These are the activations of a small neural network, seen along a few directions. Each row is one input.
Each table varies a few parts of the input and shows all the possible inputs, shuffled.
A made-up example of a description, with smaller parts first: one of 2 separate values, together with either a single point or one of 9 places around a ring or (one of 4 places along a line, together with one of 8 places around a ring).
Shared parts are said once, and a part with two or three values counts as separate values.
In the rows, zero is written as 128.

Other details of the inputs vary at random and push rows far along three fixed directions, the same in every table; ignore that.

Rows:
R1: [107 176  88 122  79 128 146 131  96 111 169]
R2: [190 103 100  38 148 117 186 145 138  93 144]
R3: [ 63 179  97 132  76 154  97 142 126 140 159]
R4: [191 113 130 103 130  99 181 104 101 142 167]
R5: [120 149 119 140 103 130 136 135 110 136 156]
R6: [131  90 122  73 153 151 139 168 172  92 110]
R7: [163 150 117 125 102 103 167  98  85 136 180]
R8: [103 167 117 135 119 126 114 109 117 130 127]
R9: [167  46 143 137 185 136 139 130 184 110  74]
R10: [202  96 197 172 186  96 145  76 113 168 110]
R11: [ 63 209  99 137  81 135 102 122  99 124 146]
R12: [ 80 144  91  85 115 141 104 156 137  87 114]
R13: [103 109 132 107 140 159 113 168 169 106 114]
R14: [124 170 110 105  84 118 147 126  90 139 192]
R15: [127  82 201 231 161 150  85 116 163 187  92]
R16: [103  93  92  87 140 128 119 163 168  67  76]
R17: [148 136 159 147 132 133 136 125 114 162 150]
R18: [103 138 132 172 120 122  92 114 127 146 104]
R19: [125 106 115  99 136 143 140 174 153  96 119]
R20: [ 91 157 125 147  97 142 106 122 121 162 159]
R21: [170 148 142 109 125  88 153  96  71 147 167]
R22: [102 105 110 122 128 152 121 148 166  93 103]
R23: [ 85 140 145 157 136 144  93 120 142 131  97]
R24: [186  90 188 196 160 114 134  79 124 203 130]
R25: [112 126  80  52 139 127 145 150 150  58 106]
R26: [ 72 136 139 195 113 166  78 141 153 155 110]
R27: [148 163 110  81 105  94 152 101  74 130 173]
R28: [121  67 145 142 168 133 104 146 175 104  53]
R29: [204  96 132  82 181  94 188 126 121  90 111]
R30: [114 156 114 146  97 131 124 115 113 155 160]
R31: [ 67 167 123 197  91 158  83 123 131 151 129]
R32: [ 56 183 116 129  84 141  85 127 103 133 145]
R33: [123 110 184 231 149 126  77 103 136 181  77]
R34: [127 133 148 146 136 125 107 122 119 142 113]
R35: [210  80 129  55 177  93 186 143 121  81 112]
R36: [ 85 103 126 123 132 165 100 167 175 113 103]
R37: [146 130 135 170 125 125 129  96 120 157 139]
R38: [211  93 186 173 166 109 154  90 114 193 137]
R39: [176 147 117 102 109  73 170  98  67 128 166]
R40: [115  90 122 125 151 129 115 166 162  81  69]
R41: [155 183 105  85  90 114 169 116  76 143 200]
R42: [ 87 115  93  65 129 165 117 181 180  77 113]
Description of these inputs: one of 6 places around a ring, together with either one of 3 separate values or one of 4 places along a line.
Changing only the place on the ring of 6 turns R18 into R33. The same change can be made to R37. Which row results?
> R31
Which other rows agree with R21 in the place on the ring of 6? List them by row number.
> R7, R10, R13, R14, R15, R39
Start at R3 and move only the place on the ring of 6, one step at a time. The first step leads to R38. Which rows follow, in order?
> R19, R14, R36, R20
Change only the choice among 3 separate values in R34. List by row number the other rows that result.
> R11, R33
Which other rows agree with R20 in the place on the ring of 6? List them by row number.
> R9, R16, R24, R25, R27, R42

Rows:
R43: [114 111 122 124 139 147 110 144 162 115 103]
R44: [137 133 133 138 129 115 132 109 111 137 133]
R45: [157 135 134 145 126 114 147 108 105 142 138]
R46: [113 109 116 116 136 148 120 149 166 116 109]
R47: [107 160 109 124 108 121 129 130 112 112 136]
R48: [154 142 127 119 116 103 147 120  90 137 155]
R49: [109 136 108 131 115 141 124 144 140 107 124]
R50: [ 95 147 100 114 104 135 123 135 125 106 133]
R51: [163 101 150 150 148 120 138 106 131 143 124]
R52: [140 110 152 148 149 116 125 112 130 135 107]
R53: [148 117 146 123 140 134 141 129 132 145 143]
R54: [169 120 132 141 133 114 159 113 119 144 144]
R55: [140 131 132 131 126 120 134 107 114 140 136]
R56: [ 97 154 115  92 115 135 123 148 124 106 136]
R57: [160 114 142 148 134 116 148 103 121 154 142]
R58: [141 111 150 140 151 117 124 112 132 136 108]
R59: [157  90 144 138 146 125 140 138 143 136 119]
R60: [108 117 124 144 141 141 110 148 151 109  94]
R61: [108 122 114 120 124 141 117 138 147 110 121]
R62: [108 128 126 105 137 144 118 153 143 110 118]
R63: [109 155 116 100 110 138 130 140 116 120 150]
R64: [157  95 154 122 161 137 136 135 147 130 119]
R65: [ 56 176 172 249  84 155  48 108 112 208 141]
R66: [ 96 162  89  94  98 128 125 134 113 103 146]
R67: [125 145 122 115 111 111 133 132 103 122 142]
R68: [154 103 141 125 160 122 128 123 141 132 104]
R69: [109 105 119 125 136 147 119 144 164 115 110]
R70: [140 139 128 114 131 111 133 115 116 132 130]
R71: [113 112 118 114 140 144 113 146 158 109  96]
R72: [154 160 105  93  93  99 166 119  73 128 180]
What do these inputs look like to the network?
> one of 5 places along a line, together with either one of 2 separate values or one of 4 places along a line
Change only the choice among 2 separate values in R59. List by row number the other rows that result.
> R53
Which other rows agree with R47 in the place on the line of 5? List them by row number.
> R52, R56, R58, R67, R70

Rows:
R73: [ 77 164 104  66  95 148 120 169 124  96 160]
R74: [105 139 142 190 112 132 102 117 118 163 133]
R75: [120 130 103  98 127 150 138 131 149 108 130]
R76: [119 101 195 206 172 159  85  95 175 183  93]
R77: [126 107 130 165 128 127 126 130 132 126 113]
R78: [ 73 141  90  75 102 158 108 195 153  74 130]
R79: [ 33 201 147 187  94 137  48 128  97 147 111]
R80: [106  86 114 111 152 154 117 175 189  93  80]
R81: [ 91 149 143 191 110 149  92 114 137 173 125]
R82: [169  64 191 148 183 143 122 142 159 149  91]
R83: [102 160 121 196  91 129 110  94 111 153 144]
R84: [153 191 101  95 111  80 160  77  63 113 154]
R85: [ 90 153 136 148 138 122  94 123 120 119  89]
R86: [153 103 175 137 163 133 126 122 137 159 125]
R87: [170 104 109 116 139 113 164 115 135 110 128]
R88: [174 160 124  85 132  74 164 103  65 112 142]
R89: [ 59 166 120 193  87 151  82 124 128 152 134]
R90: [112 146  51  19 104 143 167 167 135  57 155]
R91: [116 103 160 175 143 150  97 142 156 155  97]
R92: [ 95 151  76 117  85 131 137 141 121  88 141]
R93: [ 82 170  88 114  89 149 112 141 130 117 154]
R94: [138  71 115 112 168 148 134 152 198  91  73]
R95: [118 105 128 110 133 140 123 172 155 108 108]
R96: [170  42 126  92 171 121 160 179 169  60  77]
R97: [168  91 144  96 173 128 156 122 152 123 123]
R98: [102  55 139 135 182 176  90 184 219  95  50]
R99: [138 197  92  86  69 105 161 118  61 139 217]
R100: [113 144 123 125  82  83  93  61  81 183 156]
R101: [179 103 118  69 151 122 175 135 128 111 141]
R102: [207 111 196 190 142  86 151  84  78 200 158]
R103: [ 26 207  91 132  86 142  74 134 114  96 109]
R104: [132 143 168 160 135 131 117  98 113 184 153]
R105: [208  94 118  84 143  90 192 129 105 110 146]
R106: [200 109 177 186 159 114 143  66 120 195 139]
R107: [212 114 139 133 128  76 191  96  76 148 163]
R108: [171 130 114  65 125 115 176 134 103 116 166]
What do these inputs look like to the network?
> either a single point or (one of 5 places along a line, together with either a single point or one of 6 places along a line)
Change only the place on the line of 6 in R90. List by row number the other rows that result.
> R81, R89, R92, R93, R97
Change only the place on the line of 6 in R82. List by row number the other rows that result.
> R73, R78, R95, R96, R102
Change only the place on the line of 5 in R88. List by row number the other rows that result.
> R79, R84, R85, R103
